A small network was trained on invented records. Each row is its activation on one of them, seen along a few directions.
Each row is followed by the record's values for the fields MOME, KISUP, GOP, FUR, ZAVIR.
Other fields move the rows too, some of them a lot.
In the rows, zero is written as 500.
Random noise pushes rows far along 21 fixed directions. That doesn't count. These rows show it; they differ only by the noise:
404 681 376 316 466 807 428 343 615 388 646 521 554 590 291 521 768 697
 209 519 353 473 784 424 390 826 522 630 230 289 703 483 585 559 456 324
 503 407 401 592 229 579 510
570 584 575 492 136 929 661 685 520 487 519 660 508 647 797 678 330 373
 543 614 434 802 454 583 772 502 319 669 240 548 540 324 444 554 465 384
 377 615 538 356 662 328 515
470 624 350 174 572 354 675 198 576 602 567 460 589 588 513 656 490 648
 352 561 318 463 849 362 613 551 790 278 262 594 505 429 568 703 559 384
 375 311 552 425 427 793 498
575 229 557 356 494 604 650 420 495 617 475 435 286 706 583 429 442 344
 549 466 329 548 44 328 526 284 237 393 643 653 419 388 369 393 456 613
 622 628 655 384 585 446 275
449 630 505 541 625 664 524 727 469 617 426 646 356 289 128 300 415 530
 399 469 587 456 378 367 282 257 436 619 557 483 480 542 405 470 554 724
 541 284 701 334 405 475 444
551 797 492 666 511 265 390 480 280 423 448 464 405 381 283 558 503 622
 604 552 406 351 712 495 528 524 709 343 539 213 630 707 562 487 337 573
 513 358 454 580 517 659 475
375 731 446 450 615 565 446 557 575 438 638 767 737 340 380 434 549 294
 351 495 472 344 587 777 542 610 697 394 506 665 265 508 867 401 787 506
 322 597 354 413 630 632 550
759 661 640 450 474 264 701 498 671 444 806 490 757 399 131 506 107 541
 372 728 617 349 542 568 226 412 322 677 647 561 750 504 538 427 273 519
 522 294 541 627 636 520 633
584 723 501 77 561 604 504 429 469 530 574 261 466 562 495 513 645 577
 520 516 274 534 389 590 641 402 516 462 398 466 473 713 405 430 584 485
 526 502 487 624 468 327 474
347 503 492 658 512 320 367 830 400 410 616 326 333 553 385 556 655 341
 761 312 579 361 440 508 522 500 484 618 535 304 685 484 339 529 642 812
 452 474 388 455 475 607 430
229 644 358 569 514 224 315 686 196 439 581 484 326 545 643 304 566 257
 809 390 409 293 266 408 539 128 672 394 374 789 295 553 158 512 690 756
 299 657 689 341 564 585 390
542 381 426 621 526 429 509 637 483 376 390 319 502 507 498 288 270 505
 447 481 801 639 646 518 466 332 337 617 604 511 332 440 328 444 614 510
 449 488 583 516 301 514 534
629 382 532 357 466 534 624 657 617 443 752 527 658 679 437 373 531 608
 467 603 677 517 564 528 647 221 367 551 386 919 459 211 526 577 653 587
 487 616 570 312 315 499 463
482 857 483 531 395 739 526 589 336 467 496 642 562 532 636 433 366 389
 273 470 85 595 614 613 626 630 905 205 356 369 604 606 653 379 342 424
 202 340 523 587 735 578 423
515 610 661 400 523 699 681 707 351 659 427 440 351 304 639 408 599 551
 681 437 568 526 331 492 642 202 591 624 241 721 465 549 478 557 592 634
 511 499 631 598 409 320 513
623 452 464 676 596 445 692 426 298 335 468 172 436 420 380 398 684 200
 388 406 846 374 533 541 583 683 546 579 552 366 616 472 707 515 383 659
 564 706 491 721 333 800 405
330 683 363 533 583 388 455 316 611 486 447 412 372 496 318 497 200 457
 573 600 494 473 627 268 216 635 368 713 525 328 766 409 286 651 505 406
 430 361 412 483 601 464 583
647 462 705 403 529 468 749 552 387 504 536 270 396 563 483 526 435 642
 526 503 363 494 507 531 692 478 459 412 492 499 544 419 654 312 505 595
 471 491 442 743 379 564 403
490 556 372 693 399 444 401 444 580 436 602 610 689 424 361 237 431 287
 479 368 733 417 602 678 561 465 471 331 478 692 255 538 680 378 719 539
 503 703 426 506 605 675 413
529 646 669 547 647 450 481 635 575 699 365 594 543 321 316 456 580 708
 273 438 610 472 547 494 552 559 532 537 637 365 417 568 636 401 690 502
 524 465 416 539 443 430 490
474 367 557 615 548 580 280 538 628 531 312 741 572 582 486 452 543 671
 520 394 515 723 651 517 548 470 691 466 540 344 751 499 431 750 291 405
 543 331 396 143 522 418 425
532 547 586 350 640 365 525 226 524 391 672 453 637 653 525 387 530 310
 494 496 391 401 442 577 612 502 708 466 513 690 789 413 586 638 282 439
 417 671 379 423 663 588 396
698 443 364 415 236 531 696 274 432 467 481 402 359 594 425 652 283 466
 585 605 550 602 575 431 703 302 171 395 421 504 227 490 404 456 478 533
 653 561 706 367 413 751 377

519 339 591 370 622 384 481 110 552 414 437 481 543 542 426 395 449 553
 571 459 549 525 558 599 645 417 415 496 562 618 378 481 548 499 447 383
 586 688 375 385 392 606 390 -> MOME: leg / KISUP: roko / GOP: dopu / FUR: fif / ZAVIR: rep
370 425 232 348 569 457 472 611 323 398 440 439 572 659 701 512 593 484
 303 554 361 579 493 465 398 566 714 386 368 514 294 558 253 500 512 478
 252 447 726 481 323 546 529 -> MOME: leg / KISUP: kup / GOP: lub / FUR: nur / ZAVIR: vuvu
642 707 753 468 478 440 543 544 451 435 538 563 531 439 651 583 422 462
 190 580 569 458 561 550 745 337 459 751 768 498 334 453 548 428 459 370
 409 607 594 381 460 629 576 -> MOME: leg / KISUP: sokob / GOP: lub / FUR: fif / ZAVIR: vuvu
427 528 676 449 477 418 513 584 574 518 826 497 612 585 595 477 694 235
 431 258 439 311 339 583 601 482 617 590 507 644 652 421 552 467 533 604
 417 615 434 516 657 614 427 -> MOME: leg / KISUP: roko / GOP: dubi / FUR: gat / ZAVIR: zep
550 314 412 536 338 601 385 727 685 477 675 553 531 685 463 536 520 425
 620 390 512 582 550 550 476 355 448 393 555 489 673 426 463 609 512 666
 579 285 492 274 589 526 456 -> MOME: ruz / KISUP: sokob / GOP: dubi / FUR: gat / ZAVIR: vuvu
668 623 310 777 104 297 461 257 431 347 390 552 594 666 723 595 35 387
 704 763 491 701 759 588 677 576 389 195 425 501 404 500 478 502 360 264
 411 691 467 512 852 522 525 -> MOME: ruz / KISUP: sokob / GOP: lub / FUR: fif / ZAVIR: vuvu
572 500 548 480 495 451 619 581 675 703 576 380 444 486 393 416 467 360
 403 301 894 498 475 342 705 158 296 734 635 571 451 365 290 643 743 664
 629 517 644 200 477 626 391 -> MOME: leg / KISUP: roko / GOP: dubi / FUR: gat / ZAVIR: zep
507 504 671 361 658 487 731 683 441 641 456 610 485 315 250 647 424 790
 513 604 394 461 464 545 477 464 499 482 433 557 357 490 635 349 618 648
 463 343 529 523 348 481 524 -> MOME: ruz / KISUP: kup / GOP: dubi / FUR: nur / ZAVIR: zep
566 673 444 187 438 307 641 450 714 786 613 495 679 465 498 767 465 591
 481 624 447 468 453 471 470 540 464 407 378 525 429 636 413 561 691 464
 516 344 531 545 709 391 619 -> MOME: leg / KISUP: roko / GOP: dopu / FUR: fif / ZAVIR: rep
536 676 675 434 621 363 328 410 417 581 351 558 531 379 429 414 526 714
 494 404 374 508 486 633 683 348 648 380 602 440 307 786 482 331 503 429
 536 550 433 502 513 412 414 -> MOME: leg / KISUP: kup / GOP: dubi / FUR: nur / ZAVIR: zep
556 390 534 603 406 809 635 473 429 506 346 556 334 378 550 546 475 400
 770 474 493 600 487 636 652 497 438 375 439 481 420 484 787 474 497 574
 637 530 432 502 556 498 460 -> MOME: ruz / KISUP: roko / GOP: dubi / FUR: gat / ZAVIR: vuvu
455 343 584 561 457 405 332 709 850 528 680 638 750 535 562 494 576 529
 395 299 667 481 689 644 487 492 502 539 642 569 475 407 631 517 741 471
 487 397 327 413 525 544 586 -> MOME: ruz / KISUP: sokob / GOP: dubi / FUR: gat / ZAVIR: vuvu
417 606 575 408 454 831 508 657 549 482 508 486 517 481 583 538 583 388
 197 411 421 597 377 572 375 760 410 824 458 258 580 569 442 376 477 402
 390 466 487 678 465 346 578 -> MOME: leg / KISUP: sokob / GOP: dubi / FUR: gat / ZAVIR: vuvu
502 490 630 502 336 349 414 560 366 361 651 721 568 690 579 689 602 610
 698 774 232 390 268 580 518 585 349 480 401 672 449 440 498 369 380 475
 432 820 440 499 578 316 499 -> MOME: ruz / KISUP: sokob / GOP: dubi / FUR: gat / ZAVIR: vuvu
416 628 533 407 526 608 439 590 724 791 478 539 288 447 385 549 555 635
 683 399 543 518 558 303 578 314 432 579 451 499 650 417 446 738 809 613
 622 308 436 276 537 381 493 -> MOME: ruz / KISUP: sokob / GOP: dubi / FUR: gat / ZAVIR: vuvu
517 426 392 346 352 455 649 272 604 554 648 406 788 527 414 516 458 401
 408 324 596 573 461 581 404 674 603 496 97 498 713 718 317 598 242 473
 484 389 576 654 540 666 412 -> MOME: leg / KISUP: kup / GOP: lub / FUR: nur / ZAVIR: rep
471 340 699 753 455 383 509 569 545 741 292 608 396 626 585 505 462 447
 294 219 619 627 436 334 811 555 462 480 681 353 508 338 428 507 558 551
 452 614 491 246 562 683 227 -> MOME: ruz / KISUP: sokob / GOP: lub / FUR: fif / ZAVIR: vuvu
582 710 550 584 520 371 504 466 453 494 412 566 616 502 451 332 247 576
 429 548 588 629 761 573 722 349 640 439 480 591 502 457 492 560 490 437
 342 526 506 361 558 514 460 -> MOME: leg / KISUP: roko / GOP: dubi / FUR: gat / ZAVIR: vuvu
471 407 510 510 424 512 447 569 374 366 581 362 550 456 726 399 671 400
 503 357 560 462 369 589 383 445 606 611 396 486 511 711 347 471 306 493
 506 471 621 726 391 515 563 -> MOME: ruz / KISUP: roko / GOP: dopu / FUR: fif / ZAVIR: rep
605 573 586 284 593 437 413 488 390 545 308 295 517 525 572 775 622 653
 539 483 290 680 417 726 729 679 610 427 578 131 453 846 407 367 462 420
 505 508 353 646 540 282 509 -> MOME: leg / KISUP: kup / GOP: dubi / FUR: nur / ZAVIR: zep
484 609 377 573 461 373 549 421 399 574 585 340 418 357 549 331 588 375
 690 414 571 283 440 416 427 352 590 331 369 670 428 614 534 492 602 627
 593 535 594 747 575 561 492 -> MOME: ruz / KISUP: roko / GOP: dubi / FUR: gat / ZAVIR: vuvu
485 797 573 460 403 538 571 80 508 573 466 457 269 328 550 514 227 392
 512 483 455 410 544 325 598 302 264 705 606 491 290 522 444 417 542 303
 613 601 573 505 612 612 524 -> MOME: leg / KISUP: roko / GOP: dubi / FUR: gat / ZAVIR: zep
669 623 756 411 408 527 549 624 500 392 608 714 653 571 460 503 398 838
 246 788 380 535 550 566 527 368 291 659 566 570 374 415 506 308 369 339
 439 545 591 439 349 347 572 -> MOME: ruz / KISUP: roko / GOP: dubi / FUR: gat / ZAVIR: vuvu
576 323 466 112 451 675 446 476 744 501 689 339 552 600 565 650 591 812
 608 478 280 569 614 628 516 452 385 337 469 482 382 606 587 383 708 405
 652 243 343 675 345 424 592 -> MOME: ruz / KISUP: kup / GOP: lub / FUR: nur / ZAVIR: rep
672 502 484 476 433 438 733 291 464 535 501 563 478 400 397 607 256 397
 640 772 592 426 371 508 569 384 211 439 544 798 195 406 662 394 579 526
 613 772 582 478 626 522 518 -> MOME: leg / KISUP: kup / GOP: dubi / FUR: nur / ZAVIR: zep
485 227 336 315 608 619 774 346 432 467 397 298 436 553 414 450 267 398
 424 384 428 674 548 499 412 482 567 349 384 504 471 478 424 470 372 603
 432 263 672 505 332 756 386 -> MOME: leg / KISUP: sokob / GOP: dubi / FUR: fif / ZAVIR: sus
374 584 590 604 409 608 691 462 314 601 322 723 348 284 635 631 236 421
 536 516 307 504 391 451 505 543 544 467 394 452 313 550 546 383 409 468
 375 424 620 505 617 643 493 -> MOME: leg / KISUP: roko / GOP: dopu / FUR: fif / ZAVIR: rep
571 695 311 533 498 660 472 400 571 393 616 487 535 491 389 167 270 428
 377 628 370 427 676 517 322 477 500 218 596 671 453 444 802 327 619 450
 458 441 471 725 622 478 542 -> MOME: ruz / KISUP: sokob / GOP: dubi / FUR: gat / ZAVIR: vuvu
195 387 468 405 205 754 363 468 709 372 802 610 521 408 604 649 480 496
 624 186 326 427 648 601 296 540 410 683 216 399 421 651 437 408 541 379
 516 164 418 610 370 792 609 -> MOME: leg / KISUP: kup / GOP: lub / FUR: nur / ZAVIR: rep
563 742 511 532 346 541 464 620 619 522 553 471 539 515 595 643 311 547
 335 525 470 604 708 445 537 544 503 605 579 201 670 538 382 553 471 347
 423 231 481 498 629 509 613 -> MOME: leg / KISUP: kup / GOP: lub / FUR: nur / ZAVIR: rep
319 353 467 486 709 379 565 564 398 591 419 556 254 606 425 606 575 787
 621 604 315 409 593 119 392 446 669 434 421 598 671 199 434 720 501 640
 427 307 585 296 281 586 460 -> MOME: ruz / KISUP: kup / GOP: dubi / FUR: nur / ZAVIR: zep
655 506 408 463 569 623 475 653 300 438 367 507 461 551 510 478 489 584
 472 751 303 600 349 562 474 435 519 246 650 492 311 589 530 319 456 537
 499 526 616 526 517 262 513 -> MOME: ruz / KISUP: kup / GOP: dubi / FUR: nur / ZAVIR: zep

Which values does each new row have?
316 772 629 567 629 547 416 439 288 397 411 483 190 353 411 385 486 361
 511 488 389 335 322 387 437 482 395 789 638 299 519 543 390 405 444 512
 457 607 482 497 464 524 461 -> MOME: leg / KISUP: roko / GOP: dopu / FUR: fif / ZAVIR: rep
558 553 594 380 584 590 602 624 414 531 391 384 329 431 497 572 477 596
 567 546 407 549 536 591 654 441 442 439 563 466 327 492 671 350 720 590
 478 471 451 599 394 446 526 -> MOME: ruz / KISUP: sokob / GOP: dubi / FUR: gat / ZAVIR: vuvu
360 497 345 504 618 559 467 315 532 274 550 635 518 237 279 279 116 524
 813 653 450 379 696 669 179 336 446 396 495 751 272 519 720 383 587 463
 506 335 414 539 474 566 669 -> MOME: leg / KISUP: roko / GOP: dopu / FUR: fif / ZAVIR: rep
589 344 364 631 353 835 511 567 569 502 361 709 478 580 540 705 684 539
 533 723 439 625 499 529 513 832 300 277 549 321 377 373 831 450 582 430
 670 611 360 454 577 327 528 -> MOME: leg / KISUP: roko / GOP: dopu / FUR: fif / ZAVIR: rep
482 726 484 408 398 489 475 651 588 550 690 568 563 461 462 441 471 473
 564 665 524 384 305 510 373 397 248 601 408 765 348 493 446 390 786 534
 463 650 526 601 618 235 613 -> MOME: ruz / KISUP: sokob / GOP: lub / FUR: fif / ZAVIR: vuvu
493 693 421 557 345 827 466 543 193 297 383 370 214 609 619 458 437 347
 693 529 262 658 550 618 786 504 463 375 365 396 429 494 560 358 543 552
 376 667 452 576 499 474 388 -> MOME: ruz / KISUP: sokob / GOP: dubi / FUR: gat / ZAVIR: vuvu
506 347 485 363 659 519 626 467 704 580 504 521 702 546 454 627 567 471
 315 492 598 580 536 562 520 753 585 530 547 418 630 400 599 646 528 451
 471 436 385 374 522 539 519 -> MOME: leg / KISUP: roko / GOP: dopu / FUR: fif / ZAVIR: rep
466 302 479 497 280 696 201 370 423 419 493 600 341 700 788 480 900 751
 767 452 177 506 453 412 511 404 537 276 313 556 490 600 494 523 303 380
 721 570 487 561 369 363 423 -> MOME: ruz / KISUP: sokob / GOP: dubi / FUR: gat / ZAVIR: vuvu
590 568 497 366 441 561 415 460 468 647 316 449 375 338 491 678 527 642
 546 425 489 610 447 486 533 297 442 545 562 257 286 859 272 464 470 475
 708 321 659 466 453 413 538 -> MOME: ruz / KISUP: kup / GOP: dubi / FUR: nur / ZAVIR: zep
484 253 419 224 530 555 522 343 753 587 598 405 452 683 531 519 405 474
 544 276 339 595 641 483 585 310 545 261 553 561 529 429 504 612 602 553
 551 198 483 274 505 732 388 -> MOME: ruz / KISUP: sokob / GOP: dubi / FUR: gat / ZAVIR: vuvu
415 558 468 546 412 381 418 406 542 337 599 519 639 430 369 515 389 355
 696 375 632 475 686 816 656 524 412 538 412 479 318 587 545 422 657 503
 463 633 300 429 539 690 480 -> MOME: leg / KISUP: roko / GOP: dubi / FUR: gat / ZAVIR: vuvu
369 343 532 625 372 345 190 299 399 311 387 490 479 710 858 432 512 614
 535 341 301 599 633 511 571 541 605 424 479 386 446 606 298 449 273 234
 417 584 441 552 405 575 434 -> MOME: ruz / KISUP: sokob / GOP: dubi / FUR: gat / ZAVIR: vuvu
322 545 114 636 402 563 455 552 565 579 468 858 616 529 570 428 455 264
 440 556 565 535 632 408 479 491 680 179 335 728 262 357 545 704 751 531
 348 488 650 118 691 663 487 -> MOME: leg / KISUP: roko / GOP: dopu / FUR: fif / ZAVIR: rep
435 288 614 503 528 779 599 506 405 156 598 640 552 394 478 469 427 125
 313 492 439 425 228 739 159 620 375 837 631 492 478 508 624 288 114 500
 433 545 590 564 415 639 566 -> MOME: leg / KISUP: sokob / GOP: dubi / FUR: gat / ZAVIR: vuvu
617 494 670 355 473 186 651 398 542 594 657 484 530 542 414 525 184 423
 542 454 379 396 384 564 636 223 383 349 663 728 332 490 509 299 563 625
 459 515 559 450 676 681 377 -> MOME: leg / KISUP: sokob / GOP: dubi / FUR: gat / ZAVIR: vuvu
199 415 642 592 620 201 256 356 389 341 467 516 465 444 609 520 560 525
 620 242 429 357 597 570 526 580 722 644 496 407 503 603 404 506 406 417
 355 531 334 497 349 777 474 -> MOME: ruz / KISUP: kup / GOP: lub / FUR: nur / ZAVIR: vuvu
